Each row below holds a small network's activations on one input, seen along a few directions.
Each table varies a few parts of the input and shows all the possible inputs, shuffled.
Descriptions start from the smaller parts, as in this example, which fits no table here: one of 4 places along a line, together with either a single point or one of 11 places around a ring or (one of 3 separate values, together with one of 8 places around a ring).
Shared parts are said once, and a part with two or three values counts as separate values.
In the rows, 128 means zero.

Other details of the inputs vary at random and push rows far along two fixed directions, the same in every table; ignore that.

A family of inputs:
R1: [160 117  95 135 128 144  92  98 107 129 128 125]
R2: [103 134 147 106 145 107 174 176 163 120 129 115]
R3: [155 100  97 157 107 133 104  93 127 130 125 159]
R4: [ 92 199 193 103 171 124 101 156 129 129 112  75]
R5: [123 105 109 144 117 129 130 107 143 127 132 148]
R6: [135 143 118 117 146 127  95 129 113 143 127  97]
R7: [111 101 130 121 110 116 172 154 153 137 142 147]
R8: [115 124 150 120  91 133 208 130 138 113 136 156]
R9: [124  94 127 127 119 125 202 158 164 115 142 149]
R10: [124  69  88 153  87 127 194 122 164 111 142 165]
R11: [170 113  77 150 110 135  50  68  81 137 121 129]
R12: [110 153 142 114 153 107 112 154 137 136 131  84]
R13: [109 116 144 135 133 120 162 148 163 132 133 139]
R14: [ 99 129 161 120 148  99 164 173 159 124 136 114]
R15: [143 155 115 116 155 142  37 104  93 153 120 102]
R16: [151 161 112 129 151 125  12  90  78 153 110  95]
R17: [144  90 102 152 104 136 154 108 149 125 131 176]
R18: [112 178 173  94 190 106  92 176 120 135 123  75]
R19: [111 171 143 117 173 110  57 133 110 144 115  86]
R20: [145  99 103 144  65 154 199  88 125 101 133 169]
R21: [122 109 109 126 111 122 156 140 144 132 139 129]
R22: [116 145 148 139 123 146 154 136 119 121 128 137]
R23: [125  95 125 124 109 123 179 151 152 126 146 145]
R24: [118 134 152 112 155 116 132 157 125 130 140 108]
R25: [130 117 121 134 130 117 155 138 148 122 124 133]
R26: [102 172 175  95 186 119 102 170 134 142 135  85]
R27: [147 124 108 126 128 136  92 103 124 130 120 145]
R28: [142 170 133 132 133 139  53  94  78 120 103  91]
R29: [178 115  80 141 117 139  55  72  86 125 110 142]
R30: [150 100  98 160  68 157 131  70 106 115 116 170]
R31: [125 114 130 121 116 110 146 149 136 138 140 127]
R32: [159 106  76 156 112 134  64  70  89 128 117 139]
R33: [175 101  89 155  62 159 133  50  85 109 123 172]
R34: [130 107 129 134 126 116 152 143 143 121 128 140]
R35: [ 82 121 161 111 138 107 193 181 182 134 146 125]
R36: [111 156 145 127 126 135 138 132 124 115 115  99]
R37: [153 158 120 125 165 142  35 101  89 146 113 110]
R38: [156 159 121 119 165 136  21  97  76 145 115 100]
R39: [104 135 159 114 151 107 153 169 158 130 129 125]
R40: [ 99 205 197 108 180 123 116 173 111 125 122  72]
R41: [180  75  70 158  90 153 113  73 104 126 128 186]
R42: [146  72  94 140  84 139 166 114 136 134 144 174]
R43: [ 97 194 182 115 168 131 141 174 126 120 123  77]
R44: [104 124 150 136 104 147 200 145 150 114 140 157]
R45: [114 163 158 108 134 139 132 123 117 124 123 119]
R46: [125 123 124 122 121 125 122 131 142 144 137 130]
R47: [ 85 124 163 120 149  99 209 194 185 119 137 116]
R48: [133  76 104 132  91 127 191 130 159 116 137 185]
Each input here is: one of 4 places along a line, together with either one of 3 separate values or one of 9 places around a ring.
- Changing only the place on the line of 4 turns R46 into R31. The same change can be made to R45. Which row results? => R33
- Changing only the place on the line of 4 turns R21 into R7. The same change can be made to R25. Which row results? => R39

A family of inputs:
R49: [109 180 174 111 158 126  82 131 106 137 122  99]
R50: [132 119 128 139 100 147 132 101 117 124 131 155]
R51: [142  86  90 126 108 126 165 131 142 130 140 154]
R52: [109 158 168 104 146 128 152 169 123 123 132  92]
R53: [104 139 163  99 171  99 134 180 146 127 128  98]
R54: [122 143 140 103 165 101 106 148 131 133 127 107]
R55: [155 127 116 143 108 144 112  94  93 115 118 146]
R56: [131  91 111 143 113 124 121 122 136 137 135 154]
R57: [150 146 110 131 151 127  29 101 102 160 109 114]
R58: [163 174 121 132 145 146  38  82  67 134 103 105]
R59: [107 165 173  93 150 128 155 169 134 125 133  90]
R60: [158  94  92 133 113 131 125 114 123 130 143 138]
R61: [102 143 159 119 135 138 174 149 155 118 127 133]
R62: [123  93 118 128 115 124 140 126 156 139 133 155]
R63: [134 117 120 152 112 152 138 101 114 120 126 152]
R64: [114 101  88 162  84 101 159 125 153 120 127 108]
R65: [164 123 104 141  98 150 114  81 100 120 110 159]
R66: [157 152 108 136 166 130  24  93  97 148 119 102]
R67: [119 123 128 138 114 150 163 123 138 117 128 157]
R68: [112 127 110 157  75 125 178 105 138 104 127 111]
R69: [114 112 147 115 140 106 163 171 164 119 135 131]
R70: [111 158 151 114 177 109 100 162 146 143 129 103]
R71: [103 125 160 122 111 131 183 146 155 122 135 153]
R72: [ 96 139 160 114 175 109 130 175 157 132 134 105]
R73: [157 109  98 144  86 155 147 101 104 122 134 156]
R74: [142  83  90 129 112 121 165 127 132 129 145 150]
- Describe the family of inputs behind these rows. => one of 2 separate values, together with either a single point or (one of 3 separate values, together with one of 4 places along a line)
- Change only the choice among 3 separate values in R74. List by row number the other rows that result. => R51, R60

A family of inputs:
R75: [ 89 102 157 125 110 110 238 175 185 108 140 149]
R76: [133 119 121 137 120 126 148 130 133 118 121 135]
R77: [153  88  88 144 118 126  89  97 123 147 130 154]
R78: [121 149 146 115 151 126 131 148 125 124 133 106]
R79: [110 200 177 102 189 118  60 145 113 138 105  73]
R80: [102 169 165 115 153 127 108 147 127 138 126  95]
R81: [120 133 139 134 133 133 134 128 132 125 131 129]
R82: [111 172 162 111 153 124  96 135 122 138 119  99]
R83: [149 106  86 157  82 145 118  80 114 124 124 150]
R84: [ 94  99 146 125 107 119 239 174 175 112 149 142]
R85: [166  95  90 153  96 152 122  84 107 119 122 178]
R86: [112 169 151 108 150 117 115 153 125 135 123  85]
R87: [109 163 164 112 152 122 112 138 127 132 121 107]
R88: [ 91 103 155 130 113 111 235 179 187 106 140 150]
R89: [133 118 129 123 113 131 154 126 126 119 132 140]
R90: [119 153 142 103 178  90  65 158 124 154 124  78]
R91: [162 105  81 137 133 134  85 102 117 136 129 135]
R92: [119 151 138 115 175 115  81 143 138 144 124 101]
R93: [132 152 134 128 146 124 106 132 115 128 118 100]
R94: [103  69 136 113 119  97 229 193 194 128 160 159]
R95: [162  93  79 142 125 141  93  97 121 137 130 155]
R96: [103  98 155 118 115 120 241 184 177 108 151 149]
R97: [169 140 104 136 131 144  60  87  83 126 112 125]
R98: [114 164 148 117 158 117 116 150 123 128 125  88]
R99: [118 153 151 111 140 132 120 144 123 136 128 117]
R100: [116 147 145 111 146 128 131 145 123 127 133 106]
R101: [117 152 150  98 183 100  71 161 128 158 129  97]
R102: [154 115  86 158  99 148  88  70  96 125 119 139]
R103: [149  96  98 139  85 148 153 103 124 121 135 158]
R104: [166 110  93 160 105 153  93  71 102 125 119 156]
R105: [126 121 130 130 123 141 140 124 123 126 133 140]
R106: [117 164 154 103 148 123 114 145 120 131 127  99]
R107: [126 122 122 128 107 126 152 124 131 124 129 132]
R108: [157 115  96 144  99 137 107  81 101 126 119 143]
R109: [110 186 158 112 159 116  77 139 112 136 114  78]
R110: [118 135 139 130 131 135 130 126 129 128 130 126]
R111: [110 155 152 118 138 130 120 139 134 135 126 111]
R112: [ 87  99 168 123 115 115 249 184 196 108 144 161]
R113: [152 110  89 147  92 142 118  89 106 128 127 141]
R114: [119 151 145 112 139 128 125 145 122 130 132 103]
R115: [152  96 107 148 103 149 148 106 121 121 132 169]
R116: [164  94  88 144  91 147 131  83 108 116 124 167]
R117: [156  82  75 150 107 120  84  91 119 142 129 151]
R118: [ 92 103 155 131 113 113 236 180 185 110 144 145]
R119: [118 124 126 140 109 129 144 127 133 124 131 126]
R120: [148 100 110 140  95 148 144  97 117 122 129 170]
R121: [144  99 106 139  89 150 146  98 122 125 132 171]
R122: [164  91  90 148  89 152 128  79 109 119 124 180]
R123: [113 181 148 107 202 100  43 156 127 148 116  59]
R124: [119 138 133 137 131 125 131 131 129 122 128 117]
R125: [120 147 143 116 142 116 128 142 126 124 119 108]
R126: [146 112 100 149  95 137 114  84 110 121 121 149]
R127: [160 109  77 143 131 129  76  97 115 138 123 125]
R128: [121 149 149 119 152 129 121 141 122 130 129 117]
R129: [108 174 167 103 163 126 101 155 117 140 127  92]
- Changing only one part turns R101 into R77. The same change can be made to R85. Which row results? => R112
- Describe the family of inputs behind these rows. => one of 5 places around a ring, together with either one of 2 separate values or one of 9 places around a ring
- Start at R126 and move only the place on the ring of 5, one step at a time. The first step leads to R108. Which rows follow, in order? => R89, R120, R87
- Change only the place on the ring of 9 in R88. List by row number the other rows that result. => R75, R83, R102, R109, R118, R119, R124, R126
- Change only the choice among 2 separate values in R91. List by row number the other rows that result. => R94
- Which other rows agree with R76 in the place on the ring of 5? List them by row number. => R84, R86, R90, R93, R98, R107, R108, R113, R125, R127

A family of inputs:
R130: [139 177 139 125 152 133  52 108  89 129 110  95]
R131: [139 134 118 128 142 122  76 115 116 132 121 115]
R132: [ 87 159 174 105 168  98 137 181 161 137 127  96]
R133: [182  88  56 167 101 147  69  51  92 126 120 163]
R134: [112 125 149 116 126 123 189 157 147 116 137 133]
R135: [ 84 156 174 103 166  97 143 186 160 134 133  94]
R136: [125 170 146 110 145 127  89 131 103 134 117  94]
R137: [138 142 131 122 126 131 115 118 112 123 122 121]
R138: [110 168 160 104 185 108  97 176 133 141 127  78]
R139: [112  74 125 141 107 119 220 150 180 115 144 174]
R140: [104 182 190  91 178 131 105 163 120 140 126 104]
R141: [115 103 130 135  92 136 194 134 145 119 142 149]
R142: [118 103 132 128 133 113 173 156 156 125 141 137]
R143: [101 181 175 108 171 122 121 163 135 125 119  88]
R144: [132 172 138 120 145 131  67 117  90 138 112  94]
R145: [113 129 140 132 111 130 164 132 142 121 126 139]
R146: [140 124 114 139 131 126  95 109 124 133 117 132]
R147: [119 135 136 117 119 133 144 132 125 128 132 118]
R148: [151 141 118 136 120 140  90 100  96 127 117 122]
R149: [163 118  86 156  91 153  88  64  88 123 118 152]
R150: [135 117 119 143 106 145 154 115 129 115 132 146]
R151: [114  69 137 123 110 130 214 158 175 132 153 192]
R152: [115 156 144 111 158 112  87 146 122 148 129  87]
R153: [137 159 123 113 156 119  51 120 101 145 117  93]
R154: [176  92  63 162 105 149  82  69 104 127 125 158]
R155: [162  82  71 155  87 138 112  82 113 133 128 165]
R156: [138 138 125 138 126 139 112 107 108 120 123 126]
R157: [127 155 138 107 172 111  85 146 117 137 123  93]
R158: [111 106 138 111 135 112 193 178 170 124 145 133]
R159: [131  95 107 149  79 145 171 103 130 117 137 162]
R160: [114 136 147 130 129 131 158 136 136 117 125 131]
R161: [138 143 130 121 131 135 125 126 115 123 125 119]
R162: [152  76  83 158  95 141 151 100 142 123 131 176]
R163: [127 116 115 133 120 124 117 119 132 135 135 127]
R164: [133 125 124 134 116 138 152 128 126 119 130 136]
R165: [ 96  94 152 108 124 103 229 194 187 120 149 144]
R166: [135 131 112 137 129 128  83 103 120 143 124 122]
R167: [119 162 153 116 156 125 119 147 115 126 122  99]
R168: [128 153 133 131 127 138  94 101 107 133 117 115]
R169: [124 124 135 135 111 134 154 122 136 115 123 143]
R170: [165  85  80 152  98 136 111  88 114 129 126 159]
R171: [115  84 117 125 100 120 192 145 160 129 148 150]
- Describe the family of inputs behind these rows. => one of 2 separate values, together with either a single point or (one of 4 places along a line, together with one of 5 places along a line)
- Changing only the choice among 2 separate values turns R144 into R155. The same change can be made to R130. Which row results? => R131
- Start at R147 and move only the place on the line of 5, one step at a time. The first step leads to R136. Which rows follow, in order? => R137, R134, R161
